Each row has a name. Each question is about the rows just above it.

Columns, left to right: K Z J N V C
domug: [132 118 133 109 106 128]
zirod: [182 122 182 108 114 132]
bis: [ 84 101  86  99  93  99]
musem: [ 68 132  72 136 134 128]
Which column holds [108  99 136] top down? | N
Which column holds [133 182  86] top down? | J
Which column holds this, read top down? [122 101 132] | Z
Which column holds this, read top down? [182  84  68] | K
[106 114  93] is in which column, read top down? | V
Which column holds this, read top down? [132 182] | K

Columns, left to right: Q G P E A M T L F S
kevo: [145 111 185 162 153 186 165 163 155  94]
Vit: [ 88 172 168  92 136 133 108  51 104 137]
Lud: [ 87  84  60 107  99  81  98 144 104 111]
fifi: [122 105  63 142 105  56 116 166  92 135]
tevo: [173 176 180 183 154 119 165 142 110 156]
Which column holds this, read top down? [ 88  87 122] | Q
[122 173] is in which column, read top down? | Q
[ 99 105] is in which column, read top down? | A
Which column holds this, read top down? [168  60] | P
[111 135 156] is in which column, read top down? | S
Which column holds [ 92 107 142 183] top down? | E

Columns, left to right: Y W U H B R
geba: [ 62  78  54  55  61 130]
soga: [173 156 180 175 175 103]
Bapap: [173  78 180 175 175 103]
[103 103] is in which column, read top down? | R
Which column holds this, read top down? [173 173] | Y
[ 62 173] is in which column, read top down? | Y

Columns, left to right: gak riz tis rumut Repa lovuz Duze
finiz: [160 102  75  92 198 152 106]
pep: [160 102  75  92 198 152 100]
Tus: [160 102 128  92 198 152 106]
Which column holds this, read top down? [106 100] | Duze
Where do [160 102 128  92 198 152 106] appear? | Tus
Where do [160 102  75  92 198 152 106] appear? | finiz
The row with [160 102  75  92 198 152 100] is | pep

Columns, left to right: ledoz roro kovub les nofu guzaz dag mag ren
gedu: [138  69 113  89 101 105 139 150 108]
sibil: [119 132 175 162  97 146 148  95 116]
Fet: [128 179 180 108  92 147 143 102  86]
rifot: [128 179 180 181  92 147 143 102  86]
gizu: [117 133 177 159  95 147 148  91 116]
dere: [133 141 148 137 100 145 142 106  83]
Sud: [134 124 126 116 117 135 132 125  67]
[148 143 143 148 142 132] is in which column, read top down? | dag
[101  97  92  92] is in which column, read top down? | nofu
[ 91 106 125] is in which column, read top down? | mag
[143 148] is in which column, read top down? | dag
[147 147 145 135] is in which column, read top down? | guzaz

Columns, left to right: kapa Fozul Funu figof
Ranu: [185  75 179  70]
zaku: [181  91 183  82]
Zorod: [170  86 168  90]
muzu: [ 85 175  92 173]
Zenu: [186  76 166  80]
Which column holds this, read top down? [183 168] | Funu
Which column holds [75 91] top down? | Fozul
Which column holds [ 86 175  76] top down? | Fozul
Which column holds [ 90 173  80] top down? | figof
[ 70  82  90 173] is in which column, read top down? | figof
Which column holds [ 82  90 173] top down? | figof
[ 75  91  86 175] is in which column, read top down? | Fozul

Columns, left to right: fad sazot Rafin mamu Ses Bugar digom
Ruve: [134 131 126 141 147 143 185]
femi: [127 121 128 103 120 111  76]
gog: [129 134 130 145 137 150 172]
zekuz: [106 109 118 112 111 103 153]
[141 103] is in which column, read top down? | mamu
Which column holds [131 121 134] top down? | sazot
[128 130 118] is in which column, read top down? | Rafin
[131 121] is in which column, read top down? | sazot

Columns, left to right: Suga mukop vele zuz
fogi: [123  70 185  79]
vodil: [112  91  89 163]
Dabur: [144 182  77 172]
megul: [112  91 168 100]
Tazep: [136 204  62 193]
doguk: [126 195  64 186]
kon: [141 172 100 147]
Mevi: [120 156  94 152]
pur: [133  76 183  82]
[185  89  77] is in which column, read top down? | vele
Which column holds this, read top down? [ 77 168  62] | vele
Which column holds [182  91 204 195 172 156] top down? | mukop
Which column holds this, read top down? [172 156  76] | mukop
[144 112 136 126 141] is in which column, read top down? | Suga
[112 136 126 141] is in which column, read top down? | Suga
[185  89  77 168  62  64] is in which column, read top down? | vele

Columns, left to right: dasub gove tisi Nen
Lov: [160 122 149 186]
fatu: [135  85 101 104]
noped: [135 136 101 104]
kesub: [132 105 156  92]
Pila: [102 106 166 110]
Zotim: [132 105 156 140]
Logiz: [142 146 149 175]
Riro: [142 146 149  77]
mif: [161  92 151 176]
Which column holds this, read top down? [142 161] | dasub
Which column holds [110 140 175  77 176] top down? | Nen

Columns, left to right: ziri vin Kided tesaz
ripep: [140 142 139 155]
doda: [135 136 130 196]
liru: [121 124 136 187]
Which column holds this, read top down? [130 136] | Kided
Which column holds [140 135] top down? | ziri
[139 130] is in which column, read top down? | Kided
[155 196] is in which column, read top down? | tesaz

Columns, left to right: vere Kuzum filad Ropi
pipo: [175 167 107 109]
deset: [133  86 190 152]
dize: [139 100  85 145]
Toru: [191 185 119  77]
Ruvi: [142 148 134 189]
Sizu: [142 148 117 107]
Pupe: [ 83 100 152 192]
fose: [126 178  96  97]
Fis: [182 123 147 132]
Which column holds [ 85 119 134 117 152] top down? | filad
Which column holds this, read top down? [191 142 142  83 126 182] | vere
Which column holds [133 139 191 142 142] top down? | vere

Columns, left to right: Kob gilu zeto puz niku nog zal
Depu: [103 136 134 130 173 145 202]
Dage: [123 104  88 146  90 133  95]
kug: [108 186 131 173 178 155 154]
liki: [170 135 167 125 117  98 129]
fesis: [128 130 173  82 127  97  92]
Zivod: [103 120  82 122 167 122 158]
pup: [121 126 119 107 167 140 196]
Which column holds [123 108] top down? | Kob
Which column holds [125  82 122 107] top down? | puz
Which column holds [ 95 154] top down? | zal
Which column holds this, read top down? [173  90 178] | niku
Which column holds [125  82 122] top down? | puz
Which column holds this, read top down? [173  82] | zeto

